q_504: [155 138 142 129  87 110  85 166  95]
q_566: [157 157 149 129  89 122 162 127  96]
q_41: [157 157 149 129  89 122  88 137  96]
q_493: [ 89  75  93  78 132 159  88 130 176]
q_257: [155 138 142 129 146 110  85 166 173]
q_79: [ 89  93 130 159  77  75  88 176 132]
howmany q_79: [88] -> 1
order: [176 130  88 159 132  78  93  75  89] -> q_493
both q_566 q_257:  -> [129]

q_784: [ 66 130  84 188  95]
q_37: [ 75 130  84 188  83]
q_919: [ 95 131 188  66  84]
q_76: [ 60 175 115 180 100]
q_411: [ 66 178 120 144 106]
[ 66 178 120 144 106] -> q_411
where: [115] -> q_76, 3
order: [ 66  84  95 130 188] -> q_784

q_291: [139 159 119 141 139 113 153 125 124 105 168 119 125 116 133 136 117 140
 104 117 130 145 137 129 145 124 135 108]
q_84: [135 149 108 125 123 132 118 157 116  87 159 154 131  95 140 121 117 149
 108  96 135 102 161 122 121 158 116 127]
q_430: [ 96 126 126 124 128 137 150 123 127 160 110 121 109 130 121 130 116 174
 117 136 126 100 142 132 149 119 134 119]
q_612: [122 146 107 117 113 136 115 147  98 119 120 143 118 114 104 125 120 151
 108 104 121 124 107 122 133 103 132 163]
q_209: [117 117 138 115 114 132 122  91 120 109 131 128 118 116 130 126  91 125
 122  99  88 110 138 141 133 121 152 125]
q_449: [121 131 125 116 121 159 140 150  95 132 122 117 116 154  96 102 158  87
 135 127 161 118 108 123 135 108 157 149]
q_962: [137 107 107 100 124 117 144 158 131 142 127 118 132 148 148 132 105 139
 121 129 136 143 112  75 136 124 115 137]
q_45: [116 127 141 112 106 135 127 143 125 130 152 119 148 116 140 113 116 129
 104 117 132 134 121 134 120  97 112 126]
q_762: [133 163 123 121 144 121 137 110 123 107 105  87 134 111 144 134 140 155
 108 133  86 130  84 127  95 159 131 164]
q_308: [114 150 154 162 145 133 118 118 143 106 129 104 137 120 160 149 139 135
 124 122  86 110 103 108 136 172 137 148]
q_190: [126 140 136 131 128 108  98 117 143 144 120 114 155 147 133 102 119 114
 132 117 122 123 109 122 108 137 143 132]
q_905: [149 127 157 116 118 161  87 135 121 108 125 132 116 158  96 102 123 122
 121 108 131 159 135 149 153 140  95 117]
[135 149 108 125 123 132 118 157 116  87 159 154 131  95 140 121 117 149
 108  96 135 102 161 122 121 158 116 127] -> q_84
howmany q_45: [115] -> 0
[117 117 138 115 114 132 122  91 120 109 131 128 118 116 130 126  91 125
 122  99  88 110 138 141 133 121 152 125] -> q_209
order: [127 116 158 121 122 161 102 135  96 108 149 117 121 140  95 131 154 159
  87 116 157 118 132 123 125 108 149 135] -> q_84
order: [121 121 135 116 149 108 135  95 125 116 161  87 102 157 123 117 154 149
 132 118 158 131  96 140 108 122 127 159] -> q_84

q_164: [163 167 135 108 147 153 123 108 110 134 175  83  83 164 125 165 114 103
 146 126  84 145 100 145 145 153 136 144 105 110 102 106 127 109]
q_772: [122 129 145 142 142 150 146 119 120 148 147 111 114 124 142 154 143 139
 151 155 122 148 118 153 152 149 147 147 117 119 140 121 144 143]
q_614: [ 98 100 153 151 132 146 146 131 123 155 116 142 147  98 145 136 147 148
 149 146 139 149 134 155 152 146 153 148 125 122 153 125 156 160]
q_408: [161 158  98 100 122 104  93 117 167 102 137 102  99 162  87 113 101 109
  94 116 148 116 118  95  98 101 100  96 163 168 100 164 105 103]
q_68: [104 107 154 125 115 152 153 130 101 157 127 124 132 103 134 144 122 118
 151 129 106 155 129 151 154 151 155 152 100 102 126 101 157 155]
q_778: [121  70 104 182  74  78  94 182  75  72 131 119  70 119 115  80  75 134
  80  70 143 120  70 122 183 177 181  92 150  77 151 120  86  71]
q_265: [150 143  75 120  92  71  80 119 182  75 104 131 120 151  94  77 121 134
  71 115 177  78 122  72  70  70  74  70 183 181 119 182  80  86]
q_274: [ 96  96 143 143 129 133 137 134 123 146 105 142 148  95 138 120 138 140
 138 137 139 138 135 138 141 132 143 140 126 124 143 125 114 157]
q_766: [122 126 148 142 137 150 148 118 116 148 139 118 122 124 146 150 143 137
 154 144 119 146 116 154 154 151 148 150 116 116 136 118 144 123]
q_518: [135 130 102 164  86  97 110 114 160  93 105 151 138 137 144 100 167 173
 106 148 171  86 116 107  98 101 100  97 167 155 161 164  89  93]
howmany q_614: [146] -> 4
[ 98 100 153 151 132 146 146 131 123 155 116 142 147  98 145 136 147 148
 149 146 139 149 134 155 152 146 153 148 125 122 153 125 156 160] -> q_614
[161 158  98 100 122 104  93 117 167 102 137 102  99 162  87 113 101 109
  94 116 148 116 118  95  98 101 100  96 163 168 100 164 105 103] -> q_408
[ 96  96 143 143 129 133 137 134 123 146 105 142 148  95 138 120 138 140
 138 137 139 138 135 138 141 132 143 140 126 124 143 125 114 157] -> q_274
order: [ 86  80 182 119 181 183  70  74  70  70  72 122  78 177 115  71 134 121
  77  94 151 120 131 104  75 182 119  80  71  92 120  75 143 150] -> q_265
[104 107 154 125 115 152 153 130 101 157 127 124 132 103 134 144 122 118
 151 129 106 155 129 151 154 151 155 152 100 102 126 101 157 155] -> q_68

q_712: [144 132 109 147 166  82 122 174 180 170 109 148 183 125  99  90 131  96
 143  90 104 174 114 129 163 114 157 119 169  97 142 131]
q_232: [115 172 157 180 103 172 122  88  81 162 126  94 132 153 111  99  91 133
  87  95 135 116 115 170 147 168 125 154 156 171  96 103]
q_256: [154 103 110 167 146 174 121 149 156 161  98 142 132 107 177 143 119 170
 139 182  99  74  78 172 134  86  91 178 147 152 137 121]
q_216: [168 172  76 143  97 120 147 123  91 130 148 111 135 116 147 182  81 165
  88  95 106 183 130  81 164 129  88 120 100 111 166 109]
q_439: [103 115 168 110 145 177  75 177 162 157 152  78 164 135 151 124 179 167
  80  95 115 180 161 139 113 153 165 128  85 183 131 172]
q_689: [109  74  98  86 138 127 161 155 119 114 123  79  76 130 167  73  92 104
 170  81  73 172  81 172 107  75 162  92 145 102  82 105]
q_520: [154 103 110 167 146 174 121 149 156 161  98 142 132 107 177 143 119 170
 139 182  99  74  78 172 134  86  91 178 147 152 181 138]
q_629: [138 164 172 134 132 121 142  92  84 156 159 103 121 148 180 114 156  74
 171 112  87  82 151 153 127  88  83 120  95  85  83 172]
q_194: [160  75 144  74 157 121 155 164 113 112 160  97 153 135 110  76 183 111
 129  85 129 147  81  73 103 104 131 141 167  86  98 179]
q_107: [182  95  94 160 147 166 180 167 141 145 168 178  73 102 112 112  91  80
 131  88 106 108 117 166 134 144 160  83  98 149  93 148]
q_349: [109 165 112  88 178 119 145 131 157 105 151  73 155 160 107 174  99 137
  84 159 176 141  91 141 164 105 175 108  95 122 103 146]
howmany q_629: [92] -> 1
[138 164 172 134 132 121 142  92  84 156 159 103 121 148 180 114 156  74
 171 112  87  82 151 153 127  88  83 120  95  85  83 172] -> q_629
[154 103 110 167 146 174 121 149 156 161  98 142 132 107 177 143 119 170
 139 182  99  74  78 172 134  86  91 178 147 152 181 138] -> q_520

q_321: [136  72  73 137  73  72 125  72 176  72  72 135  72 118  72 129  72]
q_295: [127 125 125 126 131 125 130 125 131 125 129 127 125 129 125 131 125]
q_158: [131 127 128 131 128 128 125 128 127 128 129 132 128 124 128 128 128]
q_415: [ 77 125 125  77 125 125 178 126 137 125 125  77 126 181 126 128 125]
q_857: [127 125 125 127 125 125 130 125 131 125 125 127 125 129 125 131 125]
q_49: [128 127 127 130 132 128 124 128 125 131 128 128 128 128 128 124 128]
q_581: [128 128 128 127 128 128 125 128 127 124 128 132 128 124 128 128 128]
order: [128 128 128 124 128 132 128 124 127 128 125 128 128 127 128 128 128] -> q_581
howmany q_49: [129] -> 0
both q_415 q_857:  -> [125]
howmany q_581: [128] -> 11
howmany q_295: [126] -> 1
howmany q_581: [125] -> 1
[127 125 125 126 131 125 130 125 131 125 129 127 125 129 125 131 125] -> q_295

q_564: [128 131 129 128 128 130 133 128 128 128 124 128 130 128 125 133 128 130
 129 129 128 130 128 129 133 128 128 128 129 133 128 128 128 129 129 128]
q_405: [127 127 128 128 127 127 129 130 129 131 127 129 129 124 124 127 127 128
 127 129 127 127 124 125 127 129 129 127 127 128 128 128 129 127 127 129]
q_876: [127 127 128 128 127 127 129 130 129 124 127 124 129 124 124 127 127 128
 127 129 127 127 124 125 127 129 124 127 127 128 128 128 129 174 174 129]
q_653: [129 129 130 128 129 129 128 125 130 124 128 128 130 133 133 128 129 130
 128 128 128 129 133 133 129 128 128 128 128 130 128 128 128 128 128 128]
q_179: [127 127 127 129 127 128 127 129 129 127 128 129 129 129 124 127 129 128
 125 127 124 127 128 130 129 127 128 129 127 129 131 127 127 128 127 127]
q_760: [131 129 128 127 130 129 127 128 128 129 131 127 128 127 127 126 130 128
 131 127 126 130 127 128 130 127 126 126 126 127 127 126 127 126 126 126]
q_249: [170 160 130 103 171 163  86 130 125 129 169  85 129 126 127 125 170 130
 171  85 125 171 126 127 168  86  84 125 126 131  96  90  85 125 126  86]
[131 129 128 127 130 129 127 128 128 129 131 127 128 127 127 126 130 128
 131 127 126 130 127 128 130 127 126 126 126 127 127 126 127 126 126 126] -> q_760
order: [127 128 127 129 127 127 124 125 127 129 129 127 127 128 128 128 129 127
 127 129 127 127 128 128 127 127 129 130 129 131 127 129 129 124 124 127] -> q_405
[127 127 128 128 127 127 129 130 129 131 127 129 129 124 124 127 127 128
 127 129 127 127 124 125 127 129 129 127 127 128 128 128 129 127 127 129] -> q_405
howmany q_876: [124] -> 6
order: [124 125 128 128 128 128 128 128 128 128 128 128 128 128 128 128 128 128
 128 128 129 129 129 129 129 129 129 130 130 130 130 130 133 133 133 133] -> q_653

q_323: [111 136 136 138]
q_930: [124 110 138 107]
q_22: [124 110 138 174]
q_370: [112 111 136 112]
howmany q_323: [136] -> 2
howmany q_370: [112] -> 2
where: [107] -> q_930, 4

q_443: [ 74 187 156 185  66  73 112 164 173  99  88 108  82  73  97 191  80 189
 187 192 192  67]
q_764: [ 67 177 191 180 172  65 192 182 183 188  68 189  66  66 189  66 184 190
  68  68  65 189]
q_570: [ 74 187 156 185 104  73 112  67 173  99  88 108  82  73  97  78 167 174
  81  71  71  97]
q_731: [186  68  83  73 169 186  78 188 106  85 173  77 175 188  88 180 119 103
 175 188 188  84]
q_491: [173 192 187  68 187 164 185  74 192 156  88 112 191  99  82 108  73 104
  65  97  73  68]
q_7: [ 67 177 191 180  70  65 192 182 183 188  68 189  66  66 189  66 184 183
  68  68  65 189]
order: [ 66 189  66 184 190  68  68  65 189  67 177 191 180 172  65 192 182 183
 188  68 189  66] -> q_764
howmany q_491: [73] -> 2
order: [185  66  73 112 164 173  99  88 108  82  73  97 191  80 189 187 192 192
  67  74 187 156] -> q_443
both q_7 q_570:  -> [67]
where: [172] -> q_764, 5
where: [81] -> q_570, 19
both q_570 q_7:  -> [67]

q_780: [121 158 130 139 112 122 105 124 131 110 139 123  89 120 111 170 128 117
 113 168 101 118 150  87 127 116 126 112 133]
q_394: [149 132 124 130 113 121 131 166 147 124 136  75 137 131 135 113 119 134
 127 131  99 123 148 116 163 136 171 146  98]
q_482: [124 136 109 135 130 135 126 161 120 119 139 129 124  88 109 112 113 129
  96  87 130 111 136 124 132 144 143 123 126]
q_92: [108 150 108  97 133 113 110 109 166 113 133 117 155 123 157 148 149 128
 108 140 151 109 109 139 120 136 154 134 109]
q_839: [124 136 109 135 130  87 126 161 128 141 139 129 124  88 109 112 113 129
  96  87 130 111 136 132 132 144 143 115 126]
q_55: [140 144 122 150 119 136 145 145 106 121 113 136 110 120 150 138 131  89
 127 142 118 138 106 116 133 162 118 112  99]
q_374: [145 147 137 138 135 140 137 123 130 107 108 110  91 120 133 123 152 127
 150 129 118  73 149 141 121 140 109 102 156]
q_175: [104 119 126  96 136  91 115 124 159 119 135 131  94 143 148 120 115 140
 106 113 126 108 145 114 125 143 145 192 125]
q_970: [108 126 129 138 120 116 140 141 161  92 108 143 107 133 126 156 110  98
 142  92 131 136 124 176 161 123 140 150 129]
[108 126 129 138 120 116 140 141 161  92 108 143 107 133 126 156 110  98
 142  92 131 136 124 176 161 123 140 150 129] -> q_970
howmany q_394: [131] -> 3
howmany q_92: [157] -> 1
[140 144 122 150 119 136 145 145 106 121 113 136 110 120 150 138 131  89
 127 142 118 138 106 116 133 162 118 112  99] -> q_55
[104 119 126  96 136  91 115 124 159 119 135 131  94 143 148 120 115 140
 106 113 126 108 145 114 125 143 145 192 125] -> q_175

q_528: [ 97 132 128 147 132 131 147 128 127 146 134 121 131 140 137 138 122 140
 133 112 148]
q_464: [144 124 121 131 113 142 166 126 118 131 125  96 132 132 144 139 125 128
 124 117 132]
q_511: [118 139 130 137 126 132 133 129 132 123 132 114 123 125 161 132 133 122
 182 152 108]
q_153: [ 97 132 128 147 132 131 147 128 127 146 134 121 133 145 128 123 144 130
 121 131 137]
q_486: [122 131 134 147 133 140 128 138 112 147 128 126 140 132  97 137 132 148
 131 121 146]
q_670: [142 119 122 118 124 134 121 128 131 135 131 122 136 112  98 128 121 104
 104 116 153]
howmany q_486: [138] -> 1
order: [148 112 133 140 122 138 137 140 131 121 134 146 127 128 147 131 132 147
 128 132  97] -> q_528

q_74: [151 140 175 142 154 137 128 153 184 147]
q_187: [139 134 161 135 143 134 128 146 168 136]
q_952: [168 146 149 147 159 134 128 170 152 171]
q_183: [161 143 160 145 142 135 128 142 166 161]
q_131: [150 138 150 139 147 133 128 138 154 150]
q_62: [154 142 180 144 157 138 128 156 190 151]
q_500: [157 142 144 171 151 137 190 180 154 156]
q_2: [159 142 145 143 152 133 128 133 148 161]
howmany q_183: [142] -> 2
order: [161 160 143 166 128 142 135 161 142 145] -> q_183
order: [151 154 142 180 144 157 138 128 156 190] -> q_62
both q_952 q_500:  -> [171]

q_432: [ 86  85 115 107]
q_645: [119  85  85 107]
q_201: [106 115 107 115]
where: [86] -> q_432, 1
both q_645 q_201:  -> [107]
both q_201 q_645:  -> [107]
[119  85  85 107] -> q_645
where: [119] -> q_645, 1
howmany q_645: [86] -> 0
howmany q_201: [115] -> 2

q_538: [155 140 161  79 135 138 137  91  89 131 138 144 132]
q_891: [134 138 164 100 129  86 141 137 163 146 163 107 132]
q_78: [124  87 173 139 160 160 119 160 124 112 160 124 154]
q_325: [104 121 120  79  85  87 110 129 164  91 139  92  99]
q_802: [138  87 106  91 160 150 139 146 166  81 136 137 168]
q_477: [130 154 154  96 111  78 134 111  98  87 137  89 101]
q_815: [162  91 171 130 147  80  90 176 115 116 127 179 132]
q_914: [137 125  94 125 120 143 125  97 101  97 126 102 132]
q_467: [160 167 139 153 126 155 162 159 100 140  88 125 131]
q_677: [158  80 150 148 147 164  91 109 162 113 131 139 133]
q_622: [104 108 106 126 167 173 171 153  85 167 113  83 125]
where: [110] -> q_325, 7
[130 154 154  96 111  78 134 111  98  87 137  89 101] -> q_477
howmany q_914: [120] -> 1
howmany q_78: [160] -> 4

q_554: [157 109 128  92 128 158 115 117  86 137 106 142 121 153 121 123 129 126
 139 137 141 138]
q_317: [ 82 118 113 108 133 110  93 120 115 120 116 116 141 134 112 150 153 128
 127 150 122 130]
q_708: [119 145 141 142 103 133 128 122 105 100 107 111  97 118 170 101 116 121
 121 108 132 109]
q_637: [ 85 115 103 111 108 144 104 143 114 104 141 118 106 137 109 103 125 136
 163 124 157 131]
q_571: [149 118 136 131 141 174 121 166 154 171 182 156 153 153  92 147 125 144
 179 123 169 167]
q_680: [164 103 120 112 144 163 130 161 151 174 179 163 148 157  73 137 119 144
 177 128 163 167]
q_306: [187 137 154 149 138 125 158 116 126 152 123 146 144 122 146 137 110 125
 111 114 114 127]
q_428: [148 142 132 125 121 132 143 124 114 112 112 128 107 135 163 115 146 127
 131 149 140 135]
q_271: [ 89 123 118 135 147 104 111 120 147 134 135 123 169 109 101 165 139 130
 113 136  98 129]
q_607: [139 123 136 125 146 157 119 160 166 165 162 143 147 147 104 157 148 135
 151 137 150 159]
q_389: [134 144 127 130 119 120 140 115 110 102 108 123 112 124 164 114 142 126
 124 148 129 112]
[ 82 118 113 108 133 110  93 120 115 120 116 116 141 134 112 150 153 128
 127 150 122 130] -> q_317
[139 123 136 125 146 157 119 160 166 165 162 143 147 147 104 157 148 135
 151 137 150 159] -> q_607
howmany q_428: [135] -> 2

